A small network was shown many inputs. Here are its activations along a few directions, one row for each input.
In each table, some parts of the input vary, and every possible input appears once, in random order.
Descriptions start from the smaller parts, as in this example, which fits no table here: one of 8 places around a ring, together with either a single point or one of 9 places along a line or (one of 2 separate values, together with one of 6 places along a line).
Shared parts are said once, and a part with two or three values counts as separate values.
In the rows, 128 means zero.

Other details of the inputs shift rows strongly along three fixed directions, in all tables alike. That doesn't count.

A family of inputs:
R1: 111,103,111,187,162,138,87,154,104,124,157,107
R2: 102,77,170,91,94,110,130,64,116,137,122,155
R3: 78,80,139,88,96,114,135,103,125,144,116,137
R4: 148,203,163,98,111,118,155,91,72,119,134,158
R5: 142,174,130,176,127,117,90,158,76,130,130,126
R6: 140,146,83,182,182,148,138,173,124,126,163,98
R7: 124,139,167,146,132,140,84,106,92,119,104,119
R8: 104,91,147,184,150,107,112,173,96,147,136,107
R9: 138,69,139,95,99,141,99,127,163,99,147,111
R10: 162,203,133,140,158,100,197,176,101,142,130,120
R11: 153,207,114,150,127,136,166,131,85,143,151,110
R12: 118,79,137,174,164,121,78,153,132,116,92,102
R13: 142,162,146,123,144,100,175,120,87,122,133,122
R14: 128,140,130,157,114,138,75,129,112,137,108,122
R15: 124,107,128,136,140,96,116,148,113,108,118,141
R16: 81,40,108,120,127,119,102,120,147,120,124,131
R17: 115,140,208,138,111,112,92,76,86,104,99,127
R18: 175,98,115,42,109,148,181,116,196,133,134,118
R19: 153,158,92,107,141,150,145,131,167,128,133,152
R20: 161,164,96,100,149,172,158,117,195,140,119,137
R21: 162,155,89,134,173,122,193,164,148,123,137,120
R22: 110,132,157,105,75,150,89,66,115,143,91,134
R23: 120,142,150,140,139,107,165,139,99,154,136,110
R24: 112,100,147,152,144,100,122,125,99,126,136,116
R25: 93,78,104,174,150,107,100,201,115,122,122,115
R26: 144,130,90,96,135,150,152,120,228,120,122,152
R27: 163,145,87,145,169,158,198,140,203,142,167,118
R28: 88,100,134,105,69,141,97,70,111,150,133,142
R29: 155,158,123,195,176,143,137,161,98,139,165,106
R30: 83,101,146,82,92,108,142,105,112,137,114,143
R31: 122,142,167,137,128,91,114,150,96,136,99,132
R32: 167,106,107,95,131,144,171,183,181,147,139,90
R33: 142,75,83,126,104,169,76,166,161,135,150,92
R34: 113,128,103,115,90,140,102,118,125,133,125,151
R35: 119,139,161,135,126,88,119,155,88,133,106,139
R36: 126,158,133,59,89,143,164,66,119,122,130,169
R37: 147,161,129,118,134,120,149,123,153,110,131,150
R38: 104,116,101,177,123,136,87,146,96,135,146,105
R39: 156,168,120,137,163,129,173,170,161,152,106,109
R40: 188,184,177,113,121,134,138,130,68,117,161,97
R41: 118,92,150,124,131,111,94,116,138,119,90,136
R42: 108,59,96,106,130,119,98,139,182,117,106,156
R43: 116,164,178,76,49,121,98,50,90,138,100,170
R44: 135,137,127,90,130,146,176,118,185,160,89,119
R45: 111,89,91,185,129,154,82,152,132,151,152,113
R46: 131,138,131,151,143,129,79,143,114,115,121,139
R47: 85,59,90,119,122,140,106,121,177,101,137,139
R48: 112,61,103,109,133,120,92,134,188,120,98,149
R49: 124,131,67,102,101,163,142,120,165,141,135,142
R50: 118,133,119,166,150,130,104,147,83,110,148,118
R51: 136,160,143,88,114,135,195,66,151,135,152,140
R52: 114,116,125,160,139,116,113,146,114,90,140,132
R53: 140,157,122,117,133,121,157,123,145,106,137,148
R54: 135,161,128,120,137,130,182,104,138,120,154,124
R55: 144,187,209,154,128,98,117,102,71,103,114,129
Each input here is: one of 5 places along a line, together with either a single point or one of 10 places along a line.
Q: The inputs of R47 and R50 match in every part but the place on the line of 5. If R52 is changed in the same way as R47 into R50, which row does it become?
A: R36
Q: The inputs of R41 and R14 match in every part but the place on the line of 5. If R18 is changed in the same way as R41 into R14, which row does it become?
A: R33
Q: Change only the place on the line of 5 in R15. List by row number the other rows that result.
A: R4, R10, R34, R53
Q: Start at R22 and move only the place on the line of 5, one step at a time. The first step leads to R7. Which rows follow, in order?
A: R17, R12, R44

A family of inputs:
R56: 199,199,96,121,147,166,193,141,167,150,155,107
R57: 142,141,150,197,146,124,81,168,56,118,154,89
R58: 168,224,191,148,122,116,134,106,60,124,130,119
R59: 97,119,110,27,49,160,148,53,169,178,95,170
R60: 47,53,162,109,58,113,44,65,64,105,124,159
R61: 95,53,79,158,132,152,37,155,181,112,116,134
R62: 129,122,61,68,119,185,151,93,237,141,117,162
R63: 147,140,116,228,175,127,94,197,70,119,166,74
R64: 136,109,122,48,100,138,162,93,202,134,110,142
R65: 124,154,242,126,99,72,94,96,21,103,98,136
R66: 91,16,103,129,135,124,64,163,166,119,127,116
R67: 125,127,113,199,176,107,117,217,103,156,112,92
R68: 176,239,112,143,166,143,195,119,128,138,137,130
R69: 181,178,45,151,176,173,207,169,189,152,173,95
R70: 149,214,138,114,115,124,196,91,87,137,158,145
R71: 98,52,69,176,177,127,83,185,187,110,110,132
R72: 71,93,207,28,47,100,106,16,111,112,75,198
R73: 82,25,79,168,153,122,88,176,163,117,136,122
R74: 121,165,217,137,120,77,142,106,24,120,138,117
R75: 92,55,126,144,103,141,25,136,125,107,119,124
R76: 162,184,209,76,95,106,187,76,83,131,117,132
R77: 105,89,70,56,119,146,196,104,222,139,133,167
R78: 191,193,99,113,173,143,220,150,202,141,123,125
R79: 144,127,156,207,169,87,111,195,53,111,148,85
Q: Describe the family of inputs behind these rows.
A: one of 2 separate values, together with either a single point or one of 11 places along a line
Q: The inputs of R74 and R69 match in every part but the choice among 2 separate values. If R73 is changed in the same way as R74 into R69, which row does it become?
A: R60
Q: Change only the choice among 2 separate values in R77. List by row number the other rows that result.
A: R70
Q: Change only the choice among 2 separate values in R75. List by row number the other rows that result.
A: R64

A family of inputs:
R80: 186,195,95,163,163,150,157,175,167,124,147,105
R81: 144,182,178,114,112,117,158,109,69,149,123,113
R82: 139,174,196,90,98,98,161,96,97,127,117,145
R83: 145,121,89,140,144,165,113,154,169,135,131,101
R84: 125,86,165,168,149,107,61,156,82,111,118,103
R85: 143,152,120,60,106,123,141,127,110,117,104,148
R86: 176,200,171,168,160,102,168,164,76,127,133,93
R87: 123,113,87,150,159,127,147,158,160,125,137,121
R88: 78,74,129,177,129,112,49,143,83,121,131,131
R89: 170,160,63,149,167,161,187,173,171,156,164,103
R90: 110,107,127,82,94,150,133,85,129,146,137,134
R91: 111,130,135,87,98,123,134,92,136,148,106,151
R92: 97,109,125,87,97,120,145,85,141,135,122,153
R93: 116,85,92,118,119,167,104,120,162,125,141,122
R94: 93,47,152,180,135,91,35,158,91,93,137,132
R95: 107,136,143,108,103,113,139,89,100,137,128,149
R96: 120,122,132,83,83,142,121,95,152,144,122,159
R97: 156,209,200,103,124,99,177,83,77,127,104,146
R98: 104,80,81,78,98,163,109,95,204,147,107,160
R99: 159,93,86,111,152,151,145,154,209,137,123,122
R100: 151,177,141,185,145,118,118,156,79,116,161,113
R101: 103,64,105,142,124,148,72,153,141,141,119,111
R102: 154,209,190,103,99,122,170,72,43,140,145,124
R103: 177,149,108,151,174,134,165,178,162,134,133,99
R104: 158,123,80,148,176,138,167,181,191,125,157,118
R105: 146,221,187,109,101,108,166,65,48,136,138,148
R106: 123,165,165,145,119,120,106,109,69,131,109,141
R107: 102,131,143,85,97,127,132,82,128,145,98,158
R108: 142,145,158,165,131,130,83,140,81,108,128,98
R109: 146,143,84,139,142,151,150,150,159,140,160,129
R110: 152,162,121,171,185,122,163,161,121,114,134,117
R111: 171,172,72,162,173,157,144,168,187,125,136,106
R112: 146,135,54,125,152,170,149,135,214,121,148,126
R113: 166,164,79,146,189,147,193,175,192,138,120,113
R114: 134,103,96,136,152,145,140,169,170,138,122,98
R115: 85,43,103,80,99,136,117,110,199,119,130,157
R116: 79,65,113,83,102,137,109,99,179,130,89,158
R117: 185,191,76,175,177,154,168,181,169,118,170,102
R118: 99,88,158,178,116,120,34,129,62,89,138,106
R119: 72,64,103,75,83,156,94,67,164,130,114,176
R120: 125,115,139,177,125,126,72,139,89,96,145,111
R121: 149,115,76,133,174,143,147,168,209,134,122,120
R122: 111,81,112,91,84,155,101,101,165,142,113,145
R123: 117,115,137,92,101,122,141,118,157,134,116,145
R124: 153,208,176,90,109,119,200,82,67,151,147,120
R125: 107,91,172,133,123,109,95,117,80,107,132,118
R126: 154,179,212,86,106,101,167,64,52,122,136,133
R127: 101,97,149,99,103,123,130,100,111,124,127,126
R128: 131,166,122,102,117,149,152,83,136,127,130,152
R129: 133,149,155,105,92,134,127,82,99,124,141,138
R130: 98,81,101,145,127,134,75,145,147,140,114,133
R131: 120,169,148,71,98,120,192,62,116,139,118,158
R132: 104,68,98,83,96,167,94,103,178,145,115,135
R133: 68,45,134,185,121,93,42,167,90,107,137,124
R134: 114,143,156,118,110,105,129,110,103,136,107,136
R135: 139,179,142,93,135,124,200,94,134,127,126,145
R136: 141,135,126,116,146,136,171,134,138,127,143,108
R137: 163,143,91,154,191,129,160,165,165,125,149,118
R138: 155,160,144,121,152,119,151,123,132,129,110,138
R139: 103,60,92,75,123,145,129,86,201,123,113,167
R140: 173,196,87,169,179,156,159,167,155,135,131,112
R141: 139,168,163,99,122,110,165,102,122,131,109,140
R142: 99,62,96,73,117,139,130,92,204,123,121,159
R143: 139,180,121,205,185,114,146,178,73,130,143,105
R144: 85,61,131,169,119,105,56,172,118,120,116,124
R145: 153,174,75,169,185,148,172,170,144,146,149,115
R146: 135,154,135,89,102,127,161,112,144,154,124,144
R147: 156,133,87,154,175,138,174,179,168,127,152,96
R148: 138,113,102,189,157,134,95,192,122,142,136,96
R149: 142,197,154,122,131,110,176,114,101,142,107,130
R150: 80,47,147,186,117,97,31,170,82,116,112,108
R151: 82,72,119,173,131,128,46,153,111,126,102,134
R152: 91,47,123,151,121,119,69,159,137,120,111,115
R153: 157,161,119,190,156,132,128,170,86,131,160,98
R154: 169,175,174,172,160,92,129,166,80,119,136,113
R155: 137,111,122,177,174,126,112,195,127,123,130,84
R156: 110,146,185,171,112,92,88,131,28,122,147,131
R157: 189,218,159,173,144,125,145,147,81,117,139,95
R158: 124,90,69,137,142,147,139,158,173,145,148,112
R159: 95,59,99,72,99,152,121,109,192,145,106,131
R160: 82,62,144,186,129,103,57,159,64,111,133,97
R161: 131,153,127,95,108,150,130,83,157,121,107,151
R162: 181,182,51,135,188,138,176,214,129,112,149,108
R163: 136,173,190,101,85,103,149,85,65,146,116,133
R164: 161,156,92,155,148,151,132,170,168,134,142,116
R165: 98,113,190,177,108,80,83,133,21,111,133,112
R166: 156,86,62,120,167,156,159,159,216,131,148,119
R167: 120,168,195,103,96,91,143,82,74,128,102,144
R168: 167,190,150,103,106,139,158,98,119,139,130,126
R169: 122,153,134,78,96,147,142,55,143,114,122,160
R170: 80,76,142,198,127,109,14,142,65,96,133,127
R171: 119,97,166,184,147,96,80,161,67,100,141,106
R172: 56,55,158,176,123,95,47,135,66,95,111,138
R173: 131,165,147,78,88,136,135,67,137,136,112,156
R174: 150,163,179,114,126,96,138,99,97,126,110,141
R175: 107,106,114,85,91,131,147,101,154,142,138,155
R176: 129,114,127,198,160,108,116,186,92,112,145,95
R177: 138,141,174,58,100,128,158,75,130,133,112,135
R178: 105,105,137,84,91,118,149,97,146,127,132,154
R179: 104,88,112,73,81,146,117,99,180,151,117,162
R180: 94,81,110,60,98,134,148,76,190,124,117,163
R181: 118,75,108,67,105,142,135,111,217,132,112,158
Q: Describe the family of inputs behind these rows.
A: one of 2 separate values, together with either a single point or (one of 5 places along a line, together with one of 10 places along a line)
Q: The inputs of R125 and R177 match in every part but the choice among 2 separate values. If R119 is changed in the same way as R125 into R177, which row does it become?
A: R106
Q: The inputs of R127 and R114 match in every part but the choice among 2 separate values. If R153 is changed in the same way as R127 into R114, which row does it become?
A: R122
Q: The inputs of R155 and R136 match in every part but the choice among 2 separate values. If R161 is changed in the same way as R155 into R136, which row does it become?
A: R169
Q: Start at R166 and move only the place on the line of 10, one step at a time. The first step leads to R171. Which rows follow, in order?
A: R147, R176, R165, R158, R89, R153, R129, R120
Q: Change only the choice among 2 separate values in R135. List by row number the other rows that result.
A: R113
Q: Change only the choice among 2 separate values in R126. List by row number the other rows that result.
A: R84
Q: Change only the place on the line of 5 in R154. List by row number the other rows that result.
A: R84, R99, R138, R174
Q: Start at R174 and move only the place on the line of 10, one step at a time. The first step leads to R121. Which rows follow, in order?
A: R141, R167, R134, R91, R130, R98, R173, R111
